A small network was shown many inputs. Here are its activations along a few directions, one row for each input.
In each table, some parts of the input vary, and every possible input appears once, in random order.
Descriptions start from the smaller parts, as in this example, which fits no table here: ring(8) and (point or ring(11) or (values(3) and line(6))).
Shared parts are said once, and a part with two or three values counts as separate values.
In the rows, zero is written as 128.

Other details of the inputs vary at random and push rows far along two fixed directions, the same in every table; ignore that.

Table:
row 1: [171 168 120 148  47  96 141  22  81 105  97]
row 2: [157 111  65  69 109 144  82  56 143 125 124]
row 3: [109 150 134 115 132 124 108 133 136 146 120]
row 4: [ 93 138 177 158 144 115 152 173 137 133 129]
row 5: [131 184 118 144 107  81 209 107  99 139 125]
row 6: [154 158 141 185 156 140 187 168  62 128  99]
row 7: [153  87  75  89 100 149  83  56 181 139 126]
row 8: [144 144 143 191  96 103 219 125  92 110 126]
row 9: [154  87  74  90  96 149  88  51 179 137 122]
row 10: [178 143  64 123  90 118 180  48 112 132 117]
row 11: [146 193 137 161 154 113 184 171  54 150 107]
row 12: [168 173 141 169 108 107 175 126  42 105 100]
row 13: [110 125 157 130 121 124  94 136 127 104 131]
row 14: [125 127 151 122 145 142  91 148 117 127 110]
row 15: [117  89 144 146 162 161 125 174 152 126 135]
row 16: [105 115 115 108 136 121 146 143 160 138 156]
row 17: [108 148 119  94 139 116 106 130 136 135 139]
row 18: [126 105 127 104  70 116  82  39 177 127 119]
row 19: [138  97 115 121  71 127 115  46 171 126 121]
row 20: [125  91 145 132 164 161  93 187 122 101 140]
row 21: [130 171 165 192 106  86 211 142  76 112 128]
row 22: [126 181 137 160 110  93 201 121 106 150 115]
row 23: [126 116 115 114 164 157 100 161 134 141 123]
row 24: [ 91 175 166 155 184 121 155 219 103 153 132]
row 25: [127 148 113  99 154 122 116 150 104 133 133]
row 26: [100 132 162 131 139 135  95 142 139 129 119]
row 27: [ 98 143 152 164 165 123 190 206 128 152 145]
row 28: [ 80  59 165 124 156 148  87 197 187 105 173]
row 29: [111 101 143 141 119 133 138 127 161 128 130]
row 30: [154  57  99 104  85 153  70  61 173  96 136]
row 31: [121 148 126 135 198 140 162 220  89 137 147]
row 32: [154 183  91 114  80  94 157  44  97 136 107]
row 33: [108 108 121 120 128 127 135 132 168 146 139]
row 34: [104  75 156  86 158 156  19 173 154 100 148]
row 35: [110 114 108 106 129 119 145 129 161 136 150]
row 36: [ 98  81 156  81 169 165  16 165 171 124 133]
row 37: [ 96  48 144 105 173 179  54 176 201 123 153]
row 38: [112 166 154 142 189 129 148 220  86 148 125]
row 39: [ 91 136 152 128 144 113 134 169 153 150 142]
row 40: [137 110 105 104 148 153  87 136 136 143 127]
row 41: [143 105 129 129 145 158  90 131 127 125 118]
row 42: [123 110 157 176 169 147 166 213 111 104 156]
row 43: [134 115 121  95  80 133  53  37 163 125 106]
row 44: [161 162  94 151 133 119 219 125  87 135 132]
row 45: [203 141  94 154  64 124 149  31  65 101  98]
row 46: [134 141 106  87 143 123 103 126 118 133 127]
row 47: [151 173  94 120  64  78 177  37 113 139 119]
row 48: [109 111 155 132 100 112 112 117 150 108 140]
Description of these inputs: values(2) and line(4) and ring(6).
The inputs of row 22 and row 48 match in every part but the line(4) part. If row 23 is changed in the same way as row 22 into row 48, which row does it become?
Answer: row 20
The inputs of row 10 and row 30 match in every part but the line(4) part. If row 16 is changed in the same way as row 10 into row 30, which row does it become?
Answer: row 28
Which other rows does row 42 become when the line(4) part takes its other values? List them by row number.
Answer: row 7, row 37, row 44
Which other rows does row 7 become when the ring(6) part takes its other values? List them by row number.
Answer: row 11, row 24, row 27, row 39, row 40
Which other rows does row 47 become when the values(2) part takes its other values? List them by row number.
Answer: row 5
Which other rows does row 33 become when the values(2) part takes its other values? List them by row number.
Answer: row 27
